Each row below holds a small network's activations on one input, seen along a few directions.
Each table varies a few parts of the input and shows all the possible inputs, shuffled.
A made-up example of a description, with smaller parts first: one of 8 places around a ring, together with either a single point or one of 9 places around a ring or (one of 2 separate values, together with one of 6 places along a line).
Shared parts are said once, and a part with two or three values counts as separate values.
In the rows, zero is written as 128.

Other details of the inputs vary at random and push rows far along two fixed directions, the same in every table; ignore that.
These rows show it; all are for the same input, with only those details redrawn:
[141 170 129 137 129 148 138 100 108  88 102]
[ 78 175  75 158 100 204 130 157  51 114  97]
[133  52 120 132 140 113 134 161 132 211 118]
[113 161 104 147 118 167 134 132  86 113 102]
[157 120 141 129 142 118 139 107 135 129 110]
[141 167 127 137 128 149 139 102 107  91 103]
[133  50 120 134 140 114 134 161 133 211 117]
[ 86 142  79 151 110 188 131 163  66 144 104]

Rows:
r1: [ 50 155  69 143 117 172  88 161  91 135 154]
r2: [166 147 168 138 138 107 143  77 142  85 123]
r3: [ 96 205  98 113 122 169  79 121 100  93 144]
r4: [112 167  98 139 102 152 129 145  94 102 111]
r5: [113  47 124 119 115 109 137 159 150 201 155]
r6: [133  52 119 142 131 101 132 175 126 198 142]
r7: [148 175 186 120 169 132 128 129 188  62 154]
r8: [ 82 136  89 169 109 187 132 160  62 139 120]
r9: [196 115 155 117 154  77 142  98 158 118 121]
r10: [123 167 141 144 108 145 134  95 122  78 123]
r11: [173 151 155 126 145 113 142  81 141  91 106]
r12: [172 130 195  93 183  97 131 137 226 108 144]
r13: [137  59 112 127 132 100 131 176 131 203 127]
r14: [169 152 160 122 140 109 141  80 147  90 108]
r15: [162 176 187  77 150 104  83  90 161  87 149]
r16: [189 118 162 106 159  82 153  82 158 129 124]
r17: [116  53 126 126 121 107 138 159 141 206 150]
r18: [ 76 144  86 151 106 180 140 161  60 144 133]
r19: [171 158 151 115 124  97 135  89 156  77 119]
r20: [162 126 158  95 168  60  98  78 200 120 145]
r21: [118  43 124 119 114 110 127 162 161 203 126]
r22: [ 46  67  68 119 144 132  94 204 124 191 138]
r23: [176 151 149 139 142 107 141  92 128  79 129]
r24: [ 49 197  88 142 127 173 100 135  91  45 133]
r25: [134 172 130 142 108 135 131 109 117  68 130]
r26: [181 105 161 103 129  72 136  97 190 111 129]
r27: [ 83  56  97 140 114 137 136 188 102 223 146]
r28: [121  42 133 142 125 106 131 161 142 205 135]
r29: [126  48 125 127 125 104 130 164 147 211 119]
r30: [123  59 118 113 127 103 140 162 139 215 131]
r31: [187 106 171 124 142  66 139  95 171 111 137]
r32: [107 168 103 129 115 162 141 131  84 116 114]
r33: [128 169 128 137 101 138 132 107 125  63 134]
r34: [159 118 151 100 132  94 143  99 163 131 127]
r35: [ 62 133  89 157  81 187 125 161  88 131 127]
r36: [176 107 169  91 134  73 147  80 193 122 132]
r37: [ 84 207 102 132 119 181  78 122  88  78 156]
r38: [128 173 136 131 109 142 132  98 127  82 106]
r39: [ 91 178 137 112 122 170  76 145  95 105 163]
r40: [136 172 131 140 132 147 147  95  95  85 129]
Q: Changing only one part turns r32 into r18. The same change can be made to r36. Which row results?
A: r5
Q: Changing only one part turns r40 into r16. The same change can be made to r27. Which row results?
A: r30
Q: What do these inputs look like to the network?
A: one of 2 separate values, together with either a single point or one of 4 places along a line or (one of 3 separate values, together with one of 5 places along a line)
Q: Change only the choice among 3 separate values in r9. List by row number the other rows that result.
A: r11, r16

Rows:
r41: [133  71 125 126 139 110 141 158 149 181 120]
r42: [138  84 123 108 153 103 101 147 130 193 141]
r43: [121 146 110 138 111 146 133 118 100 112 114]
r44: [129 149 131 143 123 149 144 129 109 113 123]
r45: [146  75 136 129 129 102 137 130 131 179 133]
r46: [144 116 133 131 122 118 137 113 121 137 124]
r47: [118 144 119 146 118 158 141 141 102 122 119]
r48: [142  72 129 128 127 102 135 135 135 180 127]
r49: [138  98 146 102 137  92 109 120 169 155 148]
r50: [112 159 113 125 145 160 105 154 101 130 129]
r51: [125 151 114 134 114 137 134 111 109 106 111]
r52: [126  84 147 117 151 107 119 146 164 165 148]
r53: [112 170 140 117 128 146 114 125 137  91 136]
r54: [142  93 150 115 136  97 128 142 171 142 146]
r55: [214 173 202  97 147  54 134  20 203  27 138]
r56: [ 87 140 104 130 120 151 109 137 107 130 139]
r57: [107 137 104 142 118 159 138 152 105 128 111]
r58: [125 152 124 142 121 152 142 131 110 108 115]
r59: [124 153 122 140 121 153 141 129 112 105 112]
r60: [118 160 134 135 130 139 124 125 132  85 135]
r61: [104 133  95 136 110 146 132 137 100 132 111]
r62: [110 154 117 135 117 136 116 116 117  96 136]
Q: What do these inputs look like to the network?
A: one of 2 separate values, together with either a single point or one of 4 places along a line or one of 6 places along a line
Q: Changing only the choice among 2 separate values turns r42 into r50. The same change can be made to r55. Which row results?
A: r54
Q: Change only the place on the line of 6 in r46. List by row number the other rows that result.
A: r43, r45, r48, r51, r61
Q: Change only the place on the line of 4 in r56. List by row number the other rows that result.
A: r49, r55, r62
